Each row below holds a small network's activations on one input, seen along a few directions.
Each table varies a few parts of the input and shows all the possible inputs, shuffled.
Descriptions start from the smaller parts, as in this example, which fits no table here: ring(8) and (point or ring(11) or (values(2) and line(6))).
Shared parts are said once, and a part with two or three values counts as separate values.
(in the rows, 100 means zero)

Other details of the inputs shift rows strongly along three fixed directions, in all tables alike. That doesn't count.

A family of inputs:
row 1: 115	112	99	127	104	97	103	100	98	102	102	120
row 2: 102	98	103	72	83	88	91	82	84	115	106	85
row 3: 83	90	101	120	114	100	120	121	108	91	98	98
row 4: 83	82	86	105	111	119	132	126	118	94	100	102
row 5: 108	110	102	121	112	93	94	97	107	102	90	117
row 6: 73	105	111	124	124	109	113	121	114	88	102	80
row 7: 85	93	91	121	116	111	117	132	110	91	102	89
row 8: 100	103	107	67	84	88	88	86	84	112	100	86
row 9: 108	96	97	108	95	94	114	103	98	102	98	115
row 10: 88	95	94	71	92	109	98	111	94	107	106	69
row 11: 108	125	114	127	113	88	80	94	93	102	97	107
row 12: 106	118	104	131	119	87	84	87	97	108	96	110
row 13: 109	116	101	120	112	92	92	93	98	105	92	120
row 14: 106	108	109	66	79	98	83	84	95	112	100	78
row 15: 170	73	80	83	57	104	92	85	109	81	91	177
row 16: 75	83	89	72	100	112	110	107	108	107	107	60
row 17: 99	103	105	73	85	90	91	82	78	116	107	86
row 18: 96	112	110	91	98	96	84	94	97	105	103	81
row 19: 109	100	104	104	93	92	111	101	99	100	95	128
row 20: 105	110	105	98	100	90	83	75	97	115	103	96
row 21: 70	80	104	68	95	108	116	115	109	98	100	63
row 22: 93	104	106	117	110	99	118	111	101	94	93	111
row 23: 92	89	90	105	102	120	128	129	112	92	101	101
row 24: 93	85	88	106	100	114	125	126	116	92	105	100
row 25: 106	121	112	134	113	90	89	92	97	102	105	109
row 26: 152	70	76	84	55	106	99	95	113	72	93	178
row 27: 111	126	109	128	112	89	83	89	81	109	106	113
row 28: 88	118	116	144	131	100	75	82	88	72	112	105
row 29: 100	114	106	128	115	94	88	104	98	101	101	97
row 30: 84	93	90	124	121	107	117	118	112	97	101	96
row 31: 89	92	92	101	107	114	125	118	119	95	92	102
row 32: 71	99	111	116	121	104	119	118	108	90	96	81
row 33: 103	95	95	106	100	97	111	111	94	101	97	114
row 34: 79	96	107	92	103	100	107	103	98	102	102	67
row 35: 113	105	95	104	98	96	100	94	104	105	93	126
row 36: 91	91	93	73	90	106	98	107	98	106	108	70
row 37: 102	112	108	96	98	85	87	84	76	113	105	96
row 38: 102	108	103	120	113	95	99	99	110	101	93	116
row 39: 107	112	99	96	102	89	78	80	87	117	101	90
row 40: 111	108	102	123	106	84	96	98	88	104	98	119
row 41: 100	104	103	94	98	100	62	81	84	82	108	91
row 42: 88	89	104	71	87	95	100	95	96	108	104	73
row 43: 106	100	100	73	81	96	83	90	96	112	106	81
row 44: 114	118	107	116	101	97	99	96	97	101	96	120
row 45: 97	100	102	73	88	96	98	90	83	114	103	84
row 46: 78	104	105	90	108	108	101	113	100	98	104	67
row 47: 131	82	97	49	63	107	76	64	93	91	109	102
row 48: 111	110	100	127	111	89	93	89	103	107	96	121
row 49: 114	52	71	79	67	132	133	128	132	58	92	141
row 50: 96	108	99	93	105	97	88	88	89	114	105	89
row 51: 86	85	95	100	105	107	124	129	109	90	92	100
row 52: 113	111	96	126	109	94	101	89	100	108	97	121
row 53: 128	47	74	83	72	128	130	123	132	63	95	147
row 54: 77	92	89	121	126	115	124	131	113	93	97	95
row 55: 105	116	110	95	100	93	84	76	98	113	96	94
row 56: 104	123	104	127	118	94	94	85	90	111	101	112
row 57: 106	123	118	124	112	79	82	87	86	105	95	110
row 58: 135	87	97	48	60	107	75	61	91	94	104	103
row 59: 75	82	95	72	94	118	115	121	113	98	104	55
row 60: 103	108	100	124	109	103	109	109	99	99	105	117
row 61: 87	111	109	125	124	100	103	99	110	99	97	100
row 62: 102	109	102	117	109	100	101	113	101	95	96	109
row 63: 75	92	97	94	111	112	111	108	112	102	100	66
row 64: 116	104	100	100	88	101	106	102	105	99	98	126
row 65: 92	92	102	76	91	92	92	98	92	108	100	74
row 66: 79	105	103	92	111	105	102	98	103	104	101	76
row 67: 98	93	99	72	86	90	92	90	86	113	105	81
row 68: 98	100	109	72	86	89	89	89	92	109	98	85
Description of these inputs: line(4) and (values(2) or (values(3) and ring(5))).
Q: The inputs of row 57 and row 68 match in every part but the line(4) part. If row 33 is changed in the same way as row 57 into row 68, which row does it become?
A: row 37
Q: The inputs of row 9 and row 67 match in every part but the line(4) part. If row 56 is changed in the same way as row 9 into row 67, which row does it become?
A: row 50
Q: Which other rows does row 35 become when the values(3) part takes its other values? List them by row number.
A: row 8, row 46
Q: Start at row 4 and move only the ring(5) part, one step at a time. The first step leads to row 16. Which rows follow, in order?
A: row 20, row 61, row 66
Q: Start at row 39 and move only the line(4) part, one step at a time. The first step leads to row 30. Which rows follow, in order?
A: row 16, row 52
Q: Which other rows does row 41 become when the values(2) part takes its other values? List them by row number.
A: row 15
Q: Which other rows does row 62 become when the values(3) part takes its other values? List them by row number.
A: row 13, row 51

A family of inputs:
row 69: 126	73	64	60	65	110	127	104	114	122	104	113
row 70: 128	120	121	128	99	65	74	70	83	98	89	134
row 71: 100	85	95	34	62	91	85	104	80	114	106	67
row 72: 73	119	112	62	107	93	56	62	90	128	106	28
row 73: 115	57	58	67	72	126	143	133	126	112	93	117
row 74: 97	131	133	139	121	85	85	88	108	92	94	108
row 75: 81	119	119	166	143	87	98	98	83	82	94	123
row 76: 92	122	105	165	150	96	101	84	103	103	96	116
row 77: 77	104	92	120	122	108	111	131	124	110	100	69
row 78: 114	102	98	142	107	88	119	110	80	95	105	140
row 79: 98	128	111	108	108	93	95	93	80	108	106	97
row 80: 133	93	71	131	94	108	126	124	122	110	85	168
row 81: 86	123	120	67	93	95	76	94	84	116	106	50
row 82: 113	137	131	71	94	77	55	34	64	118	105	82
row 83: 126	87	94	81	76	104	120	101	119	87	81	151
row 84: 131	121	100	124	113	85	81	62	97	117	88	141
row 85: 56	91	102	116	126	126	138	160	120	83	97	82
row 86: 140	112	104	157	107	93	59	78	78	65	115	160
row 87: 112	74	69	98	89	119	138	144	136	104	87	124
row 88: 97	76	87	111	103	146	110	130	128	47	108	99
row 89: 81	73	88	68	84	108	122	125	88	99	107	75
row 90: 82	79	88	111	100	126	159	146	122	83	102	108
row 91: 95	63	94	39	64	99	104	106	107	93	95	84
row 92: 117	80	72	40	77	131	60	75	103	95	114	64
row 93: 107	98	112	75	81	100	96	90	110	96	87	102
row 94: 148	101	91	91	73	87	84	74	121	119	85	148
row 95: 169	115	105	66	35	74	70	77	98	124	92	150
row 96: 72	98	103	95	122	105	94	76	100	116	111	49
row 97: 56	106	123	124	137	108	117	100	103	86	110	59
row 98: 64	97	101	73	106	98	96	118	76	103	111	52
row 99: 72	124	120	124	122	81	81	110	75	103	111	58
row 100: 89	103	110	107	110	84	90	83	77	97	105	99
row 101: 55	86	108	139	138	104	131	117	98	76	106	84
Q: What is each input in this table made of?
A: values(3) and (point or (values(2) and line(5)))
Q: Which other rows does row 69 become when the values(2) part takes its other values? List them by row number.
A: row 96
Q: Which other rows does row 84 become when the values(2) part takes its other values? List them by row number.
A: row 80
Q: Which other rows does row 95 become when the line(5) part takes its other values? List them by row number.
A: row 79, row 81, row 85, row 90
